Each row below holds a small network's activations on one input, seen along a few directions.
Each table varies a few parts of the input and shows all the possible inputs, shuffled.
A made-up example of a description, with smaller parts first: one of 6 places along a line, together with either a single point or one of 9 places along a line or (one of 2 separate values, together with one of 8 places around a ring).
Shared parts are said once, and a part with two or three values counts as separate values.

Other details of the inputs vary at random and push rows far along two fixed directions, the same in every table; ignore that.

Rows:
r1: [  3  -9  -6   3  32 -25 -22   0  -6   0  -7  12  -8 -24  10 -13  -5]
r2: [ -2  17   3 -12 -12  -3   8 -30 -11  -3   4  -9   0 -21  18   3 -13]
r3: [  5  -5   3   7  -1  14   9  19   9   9   4   9   8  22 -40   5   3]
r4: [ -2   1   0   7  -6  10   6  21   7   1   7   2   0  16 -11  -1   9]
r5: [ -6  30   8  -8 -13   7  13 -23  -7  -6  14  -9  -4 -16  12   4 -10]
r6: [  2  -6  -2  -2  22 -22 -14  -8  -8   2 -10  14  -2 -23  -7 -10  -9]
r7: [ -2  30   5  -9 -10   1   7 -22 -21  -3   3  -1  -4  -2   7  14 -26]
r8: [  9 -31   0  -1  -2   0   0   1  18   9 -15   3  17   8 -23  -2  15]
r9: [  9  -9  -8  -1 -42  16  14  11   2   9  -4  -5  16  40  -2  20  -2]
r10: [  2 -25  -1  14  49 -16 -21  23   6   6   0  16  -7 -15 -26 -21  12]
r11: [ -4 -12  11   9  50 -10 -13  12   2   4  -3  17  -7 -12 -45 -17   8]
r12: [ -2  -5  -5   3 -38  29  15  22  22  -4   8 -18   6  35  14   9  22]
r13: [  3 -23  -4   7   1   1  -1  23   8   7  -4   5   6  16 -19  -5  13]
r14: [ -1   1  -7 -10 -12  -8  -4 -21  -2  -7  -7  -8   0 -15  32   0  -7]
r15: [ -9  18   4  -6  -4   4   2 -16  -4 -12   4 -13  -9 -10  25   2  -3]
r16: [ -6  14  -3  -8  -6  -5   0 -21  -8  -9   5 -10  -7 -24  30  -2  -9]
r17: [ -1  -4  11  -2   1  11   7  -4   9   2  -1  -5   5   8 -17   2  11]
r18: [  6  17  -4 -11 -12 -15  -2 -31 -22   1  -8   5   3 -15  13  11 -32]
r19: [  1  -9  -8   8 -28  18   5  32  11  -1  -1 -13   2  49  29  12  19]
r20: [ -5  10   1  11  30  -8  -9  12  -2  -5  13   7 -15 -17   0 -12   1]
Description of these inputs: one of 4 places along a line, together with one of 5 places along a line.
Q: The inputs of r8 and r2 match in every part but the place on the line of 4. If r6 is changed in the same way as r8 into r2, which row does it become?
A: r13
Q: Change only the place on the line of 4 in r1. List by row number the other rows that result.
A: r10, r19, r20
Q: Change only the place on the line of 5 in r12. List by row number the other rows that result.
A: r3, r4, r5, r20

Rows:
r21: [ -6  13   7  -1  23  -9  -3 -10 -11  -3   6   7  -9 -24 -15  -8 -10]
r22: [  5 -17   1   3   7   1  -1  12   6   9  -5   8   7  10 -26  -2   6]
r23: [  5 -25   2   5  10   4  -1  14  18   7  -7   7   9  12 -35  -4  15]
r24: [  3  -1   0   0 -15  12   8   2   6   2   2  -6   6  15   2   8   5]
r25: [ -6  10  -1  -2   7  -8  -6  -8 -11  -7  -1  -3 -10 -11  22  -3  -6]
r26: [  0   0   3  -2   3  -2   0  -7   0   0  -3   2   2  -5 -10  -1  -1]
r27: [  2  -9   2   6   7   7   2  15  10   4   1   6   3  11 -25  -2   9]
r28: [  1  -7  -3  -4 -23  10   8   3   5   1  -5  -6   8  19   1   7   5]
r29: [-1  3  6 -2  4  1  2 -6 -1  1  2 -1  0 -5 -6 -1 -1]
r30: [  6 -16   1   5  12  -1  -2   9   7   8  -4  10   6   6 -28  -2   5]
r31: [-3 11 -1 -2  2 -7 -5 -8 -8 -7  0 -4 -8 -8 27  0 -6]
r32: [ -1  10  -6  -1  -2  -6  -4  -6  -5  -5   5  -3  -6 -15  26  -2  -7]
r33: [  1   7   2  -2  10 -10  -3 -12 -11   1   0   7  -2 -16  -7  -1 -12]
r34: [  1  -1  -7   1 -19   8   1   8   4  -4  -2 -10   0  21  29   9   6]
r35: [ -1  12  -5  -5 -50  20  17   6   0  -2   4 -15   6  34  29  18  -1]
r36: [  1   1   0  -1 -22  12  11   1   4   1   1  -8   6  17   6   9   6]
r37: [  4 -17   3   9  13   9  -1  21  15   7   0   8   5  14 -35  -3  14]
r38: [  0  -3 -14  -2 -49  14  10  14   5  -3   1 -18   5  31  42  11   7]
r39: [ -3  16  -5  -3  -3 -10  -3 -11 -11  -7   5  -3  -8 -20  30  -3 -10]
r40: [ -2   8   1  -5 -22   9  10  -6  -3  -2   3 -11   2   9  13   8  -2]
r41: [  4 -22   5   7  13   7   1  15  17   8  -2   5   8  12 -34  -4  17]
r42: [ -4   7   1  -1  13  -9  -9  -6  -8  -5  -1   0  -9 -12  17  -5  -4]
r43: [-1  1  3 -4  1 -2  0 -8 -1  1 -3  2  2 -5 -7 -1 -3]
r44: [  0  -3  -2   3  16 -10  -8   2   1  -2   3   4  -5 -17   3 -10   0]
r45: [ -2   6   5   2   9  -1   0   0  -2   0   4   4  -3  -6 -13  -2  -2]
r46: [  7 -17   0   6   8   2  -2  12   8   9  -4   8   8  10 -26   0   6]
r47: [ -2  17   4  -7  12  -9  -3 -25 -11  -4   1   3  -5 -27   2  -1 -16]
r48: [ -3  16   2  -6  11 -13  -3 -21 -18  -2   1   5  -6 -24   1  -2 -20]
r49: [  0  -8  -3   3  11  -6  -7   7   3   0   1   3  -3  -9   1 -10   5]
r50: [ -4  10   0   0  14 -11  -9  -8  -9  -6   0   0 -10 -16  18  -5  -5]
Q: The inputs of r46 and r33 match in every part but one. If r24 is changed in the same way as r46 into r33, which row does it become?
A: r36
Q: Describe the family of inputs behind these rows.
A: one of 5 places along a line, together with either one of 2 separate values or one of 4 places along a line
Q: Change only the place on the line of 4 in r41. List by row number the other rows that result.
A: r23, r27, r30
Q: Change only the choice among 2 separate values in r49. List by row number the other rows that result.
A: r42
